A small network was shown many inputs. Here are its activations along a few directions, one row for each input.
Each table varies a few parts of the input and shows all the possible inputs, shuffled.
Descriptions start from the smaller parts, as in this example, which fits no table here: line(6) and (point or line(11) or (values(3) and ring(5))).
Shared parts are said once, and a part with two or three values counts as separate values.
(in the rows, 128 means zero)

Other details of the inputs shift rows strongly along three fixed directions, in all tables alike. That doesn't count.

Rows:
R1: [126 177 132 110 140 148 155 138 141 228 138]
R2: [107 172  78 125 102 124 159 108 162 174 148]
R3: [176  90 190 103 169 125  84 189 120 103  81]
R4: [108 166  99 156 120 113 148  80 118 104 154]
R5: [117 141 123  97  97 176 147 124 148 215 121]
R6: [107 176 183 113 177 140 171 140  93 175 129]
R7: [ 91 153  91 157 121 100 149  90 137 112 163]
R8: [122 126 122 148 139 109 130 105 102 108 151]
R9: [179  97 107  99 117 144  92 180 163 178  99]
R10: [121 107  95 149  97 115  97  56 154  78 151]
R11: [107 135 145 102 105 160 158 129 178 224 123]
R12: [174 105 166 115 170 119  96 217 100 123  96]
R13: [144 130  71 115  54 146 104  89 187 153 137]
R14: [119 132 121 154 130 112 141 110 101  91 150]
R15: [222 132  50 135  99 114  52 176 165 121 116]
R16: [180 140 161 104 173 117 106 220 101 120  85]
R17: [177  95  62 118  80 132  84 150 169 120 107]
R18: [197 116 112 101 126 132  94 218 145 163 105]
R19: [ 92 144 157 145 149 122 166 101  73  98 144]
R20: [163  81 169 140 155 101  85 157 106  11  95]
R21: [ 92 123 139 149 113 126 140  64 128  76 146]
R22: [105 113  75 139  85 136 136  98 171 151 143]
R23: [149 170  86 118 102 150 124 147 172 238 136]
R24: [166 122 133 148 165  91  79 184 105  64 108]
R25: [118 139  56 124  75 123 145 101 170 168 158]
R26: [ 95 143 179 111 166 133 175 153 100 177 137]
R27: [119 129 120 143 135 110 134  99  96  98 147]
R28: [ 91 116 123 146 122 129 136  68 113  86 142]
R29: [ 66 113 173 137 158 126 168  91  88  77 131]
R30: [109  99 127 153 134 118 135 107 111  58 129]
R31: [144 126  93 109  87 168 124 132 167 200 125]
R32: [ 96 151 180 106 159 139 184 159  93 164 127]
R33: [ 92 174 185 118 172 135 184 164 105 166 128]
R34: [ 88 128 183 125 155 158 160 121 104 167 123]
R35: [189  98 188  92 162 138  69 183 112 105  80]
R36: [ 69 122 197 129 157 121 170  86  99  73 127]
R37: [119 106  91 160  92 115 100  59 155  71 149]
R38: [183  96  81 159 119  94  63 138 118  64 131]
R39: [ 91 126 186 117 161 156 160 118 100 165 125]
R40: [112 110  92 148  82 107 118  71 152  52 138]
Description of these inputs: values(2) and line(4) and ring(5).
The inputs of R31 and R21 match in every part but the line(4) part. If R9 is changed in the same way as R31 into R21, which row does it become?
> R3
A walk changes only the line(4) part. It starts at R40 and steps to R17. List the rest of the walk in order.
> R32, R16
A walk changes only the ring(5) part. It starts at R37 and steps to R10. List the rest of the walk in order.
> R35, R13, R21

Rows:
R41: [109 134  92 100 111 143 147 149 166 154 123]
R42: [172 132 154  92 132 140 107 178 117 109  86]
R43: [144  93 197 123 186 149  91 164  76 124 114]
R44: [ 41 140 181 134 151 133 207  83 136 158 138]
R45: [131 105 149 105 140 138 143 133 118 182 139]
R46: [ 87 158 174 148 143 166 201 166 109 177 138]
R47: [172 101  52 112  69 118 105 138 168 175 142]
R48: [182 116 142 108 110 132  86 139 152 122 109]
R49: [100 155  93 124  55 163 128  49 191 190 156]
R50: [175 156  30 177 129  62  62  92 137  46 163]
R51: [172 128 125 120 159 166 104 158  86 145  90]
R52: [ 97  99 124 164 140  79 139  97  55  12 140]
R53: [ 57 119 138 150 144  96 173  83 119  54 148]
R54: [ 86 121 124 157 120 133 126  91 158 137 122]
R55: [147 171 101 141 121 100 122 163 135 157 147]
R56: [176 120 173  94 137 132 107 166 123 108  94]
What is each input in this table made of?
> values(4) or (values(3) and line(4))
Which other rows does R52 become when the values(3) part takes its other values? List them by row number.
> R41, R42
Which other rows does R41 become when the line(4) part takes its other values? List them by row number.
> R44, R53, R54
